Each row below holds a small network's activations on one input, seen along a few directions.
In each table, some parts of the input vary, and every possible input appears once, in random order.
A made-up example of a description, with smaller parts first: one of 5 places around a ring, together with either a single point or one of 9 places around a ring or (one of 3 separate values, together with one of 4 places along a line).
Shared parts are said once, and a part with two or three values counts as separate values.
In the rows, 128 means zero.

Other details of the inputs vary at random and push rows far along two fixed directions, the same in every table; ignore that.

Rows:
row 1: [ 51  97  86 142 196 155 183 108  54  81 129  53]
row 2: [147 128 133 115 112 111 129 143 139 146 122 116]
row 3: [145 119 133 109 111 114 124 149 141 145 116 120]
row 4: [148 112 138 121 124 111 128 133 123 131 125 161]
row 5: [149 119 122 119 115 113 119 124 125 147 108 143]
row 6: [ 39 189 191 129  81 220  91 100 213  77 137 156]
row 7: [ 49  87  88 141 177 153 180 101  57  76 102  36]
row 8: [141 150 123 122 138 104 123 134 118 143 159 136]
row 9: [ 38 216 159 158  87 242  71  67 218  88 119 157]
row 10: [148 111 122 112 115 114 115 131 129 145 102 147]
row 11: [156 121 140 146 146 125 135 149 135 126 160 141]
row 12: [149 138 131 121 117 108 131 140 137 145 128 113]
row 13: [154 119 114 132 123 118 125 128 137 146 109 136]
row 14: [150 146 118 131 148 115 124 122 115 148 147 149]
row 15: [140 113 128 106 104 107 114 143 128 145 115 133]
row 16: [141 123 129 112 103 105 118 137 127 146 122 130]
row 17: [151 115 120 136 124 116 128 137 148 148 120 118]
row 18: [151 147 110 145 155 123 128 131 125 149 145 143]
row 19: [158 121 144 130 139 122 130 133 112 125 154 163]
row 20: [152 111 115 123 121 119 120 133 141 144 103 140]
row 21: [150 125 148 121 128 113 129 144 116 121 166 152]
row 22: [150 130 122 127 119 112 120 121 123 147 114 141]
row 23: [142 133 128 118 108 103 119 133 124 145 128 127]
row 24: [153 126 120 143 128 116 129 134 145 149 126 115]
row 25: [ 48 191 177 155 108 241  89  88 196  70 150 177]
row 26: [150 145 128 125 123 106 130 139 134 145 132 110]
row 27: [151 113 131 134 133 117 131 140 135 131 123 155]
row 28: [ 52  90 126 119 175 159 185 120  50  52 138  66]
row 29: [152 138 120 131 126 111 119 120 119 149 119 137]
row 30: [146 154 125 125 144 111 133 143 129 144 159 123]
row 31: [ 36  94  95 115 158 142 172  97  34  69 104  45]
row 32: [148 110 137 137 133 115 134 147 146 133 135 137]
row 33: [156 129 114 139 127 118 125 125 134 146 114 133]
row 34: [141 113 144 114 114 103 127 145 124 130 138 147]
row 35: [148 108 121 128 122 118 123 141 151 147 114 123]
Each input here is: one of 5 places around a ring, together with either one of 3 separate values or one of 4 places along a line.
Question: The inputs of row 7 and row 9 match in every part but the place on the ring of 5. If row 1 is changed in the same way as row 7 into row 9, which row does it become?
Answer: row 18
Question: Which other rows agree with row 12 in the place on the ring of 5? List them by row number.
Answer: row 2, row 3, row 6, row 26, row 28, row 30
Question: Which other rows does row 21 become when the choice among 3 separate values takes its other values? List them by row number.
Answer: row 8, row 34

Rows:
row 36: [ 95 126 128 124 127 144 134 115 116 108 121 108]
row 37: [100 132 131 139 150 151 142 119 113 100 147 116]
row 38: [246  58  88 128 184  23 177 180  50 178 139 124]
row 39: [161 198 173 138  66 150  60 127 234 162 145 202]
row 40: [210 138 134 135 128  89 111 154 151 174 151 184]
row 41: [179 187 164 146 109 129  91 147 201 160 176 185]
row 42: [ 93 135 112 131 133 143 134 113 125 120 114  94]
row 43: [ 94 134 120 126 131 145 135 117 121 114 119  98]
row 44: [ 98 116 124 126 128 149 133 110 115 108 108 121]
row 45: [ 96 136 129 132 152 146 141 122 109 104 149 115]
row 46: [100 119 115 128 131 149 132 109 118 114 102 114]
row 47: [ 91 118 135 114 124 141 137 127 118 103 125 109]
row 48: [160 180 176 125  67 140  69 140 225 157 147 195]
row 49: [101 128 128 141 149 151 141 117 112 100 142 121]
row 50: [210  84 114 116 136  55 144 163  97 169 119 140]
row 51: [ 97 129 126 135 147 150 137 115 109 103 139 125]
row 52: [ 96 121 109 133 132 149 129 105 124 119  98 111]
row 53: [ 94 131 129 123 129 143 137 119 117 108 125 104]
row 54: [ 92 109 133 117 121 143 133 121 117 103 116 118]
row 55: [203 107  99 130 135  64 133 153 117 183 117 124]
row 56: [ 94 121 133 120 125 141 136 119 115 104 122 111]
row 57: [ 93 126 134 119 127 140 138 123 117 104 127 107]
row 58: [ 97 125 117 129 129 146 131 112 118 114 109 106]
row 59: [169 196 152 142  77 137  66 129 231 177 137 182]
row 60: [ 94 117 131 122 124 142 134 117 114 103 117 116]
row 61: [ 94 105 132 116 123 147 132 119 117 103 108 126]
row 62: [ 96 130 119 127 129 146 132 113 121 113 114 102]
row 63: [234  80  97 122 174  29 166 179  63 179 152 123]
Question: Describe the family of inputs behind these rows.
Answer: one of 4 places along a line, together with either one of 2 separate values or one of 5 places along a line
Question: The inputs of row 41 and row 38 match in every part but the place on the line of 4. If row 47 is changed in the same way as row 41 into row 38, which row does it become?
Answer: row 61
Question: Which other rows does row 52 become when the place on the line of 5 takes its other values? List them by row number.
Answer: row 44, row 46, row 50, row 61
Question: Which other rows agree with row 63 in the place on the line of 4? List them by row number.
Answer: row 36, row 37, row 48, row 56, row 59, row 62
Question: Which other rows does row 41 become when the choice among 2 separate values takes its other values? List them by row number.
Answer: row 45

Rows:
row 64: [133 133 133 116 113 123 118 127 123 134 122 133]
row 65: [ 41 159 143 146 120 218 118  83 164  76 110 117]
row 66: [131 119 129 133 128 128 123 137 141 132 131 131]
row 67: [142 121 128 131 127 133 124 123 125 128 121 147]
row 68: [130 140 123 127 113 118 120 122 127 141 120 124]
row 69: [139 116 131 140 125 132 127 132 141 127 127 131]
row 70: [131 125 139 117 118 119 126 134 133 125 127 133]
row 71: [139 130 120 142 128 128 123 117 133 135 120 136]
row 72: [135 147 129 138 141 124 126 121 124 134 151 133]
row 73: [132 128 126 119 124 128 121 127 126 134 126 143]
row 74: [100  91 117 116 148 123 160 128  84 104 117 101]
row 75: [134 134 122 127 131 129 129 132 142 139 124 123]
row 76: [132 133 118 135 130 125 119 121 132 139 124 136]
row 77: [135 138 136 138 138 126 129 140 129 124 158 130]
row 78: [136 131 123 133 136 131 128 132 141 138 123 126]
row 79: [105 104  98 126 150 119 152 117  83 119 113  97]
row 80: [131 119 138 126 128 126 128 136 134 127 129 144]
row 81: [108  88 112 115 140 112 159 131  78 115 115  75]
row 82: [134 125 127 125 129 130 119 127 126 133 125 147]
row 83: [131 125 131 123 117 122 123 135 140 131 129 122]
row 84: [133 131 129 117 119 123 118 128 125 130 122 138]
row 85: [137 141 135 126 139 129 129 127 119 127 153 145]
row 86: [135 137 124 125 124 125 126 133 141 137 121 119]
row 87: [131 127 143 115 112 118 126 132 131 129 126 128]
row 88: [130 122 128 127 123 126 125 136 141 134 132 127]
row 89: [139 117 140 134 125 129 131 131 134 122 124 144]
row 90: [134 137 143 130 136 126 135 139 125 120 157 142]
row 91: [137 147 131 139 144 130 132 135 131 130 151 126]
row 92: [131 138 119 129 120 118 120 123 130 138 121 128]
row 93: [134 139 129 124 117 125 126 132 138 139 120 113]
Question: The inputs of row 67 and row 69 match in every part but one. If row 73 is changed in the same way as row 67 into row 69, which row does it become?
Answer: row 88
Question: Describe the family of inputs behind these rows.
Answer: one of 5 places around a ring, together with either a single point or one of 5 places along a line
Question: Which other rows does row 70 become when the place on the ring of 5 takes its other values? List them by row number.
Answer: row 83, row 84, row 86, row 92
Question: Which other rows agree with row 78 in the place on the ring of 5? List them by row number.
Answer: row 65, row 75, row 86, row 91, row 93

Rows:
row 94: [114 112 140  78 118 147 136 113  96 120  95 123]
row 95: [117 153 111 139 156 135 138  89  53 109 129 144]
row 96: [120 180 132 173 180 187 133 112 148 110 151 132]
row 97: [153 145 160  95 104 130 120 139 185 139 115 185]
row 98: [103 156 123 153 169 155 139 101 110 109 142 144]
row 99: [160 161 138 147 142 139  69 138 185 167 187 242]
row 100: [ 78  58  55  96 170  94 150 145  62 140 127  78]
row 101: [115 149 151 116 128 181 140 141 174 106 106 122]
row 102: [ 84  93 125 156 123 166 133  89 130  94  84 110]
row 103: [184 184 194 151 100 117 113 165 208 150 186 139]
row 104: [179 142  87 102 104  46 110 138  94 190 107 109]
row 105: [140 121 100 133 179 114 161  99  43 123 140 122]
row 106: [109 130 132 153  72 146 107  78 124 115  80 148]
row 107: [ 42  86 122  84 142 166 140 126 116  73 115 149]
row 108: [166 119  82 103 123  61 129 136  91 185 112  87]
row 109: [180 105 144 110 116  59 152 152  81 128 168 104]
row 110: [157 104 137 111 119  52 156 145  51 116 152  97]
row 111: [150 127  84 133 156 101 149 155 127 170 117  50]
row 112: [130  92 144 127 152  89 183 164  89 103 165  76]
row 113: [ 50  53 106 139 131 173 126  93 122  79  98 135]
row 114: [136 151 151 151  52 176  77  80 199 129 106 175]
row 115: [231  88 112 167 122  71 126 167 154 181 106 147]
row 116: [175  97 134  97 144 105 154 176 130 144 109 138]
row 117: [103 148 152  87  96 162 113 116 116 101  86 151]
row 118: [136 116 168 113 101 117 101 159 161 129 198 166]
row 119: [ 76 140 170 129 118 139 142 127 130  81 161 106]
row 120: [221 104 117 177 126 102 129 156 160 168 100 123]
row 121: [132 199 136 136  95 138  76 145 227 183 141 139]
row 122: [ 26 151 107 120 133 169 113  98 133 109 106  65]
row 123: [ 73 176 126 162 168 202 127  98 140  88 150 136]
Question: The inputs of row 94 and row 105 match in every part but one. If row 107 is changed in the same way as row 94 into row 105, which row does it become?
Answer: row 99
Question: Describe the family of inputs behind these rows.
Answer: one of 5 separate values, together with either a single point or one of 5 places along a line
Question: Which other rows does row 112 become when the choice among 5 separate values takes its other values? List them by row number.
Answer: row 115, row 116, row 121, row 123
Question: Which other rows does row 103 become when the place on the line of 5 takes its other values? List them by row number.
Answer: row 109, row 110, row 112, row 119
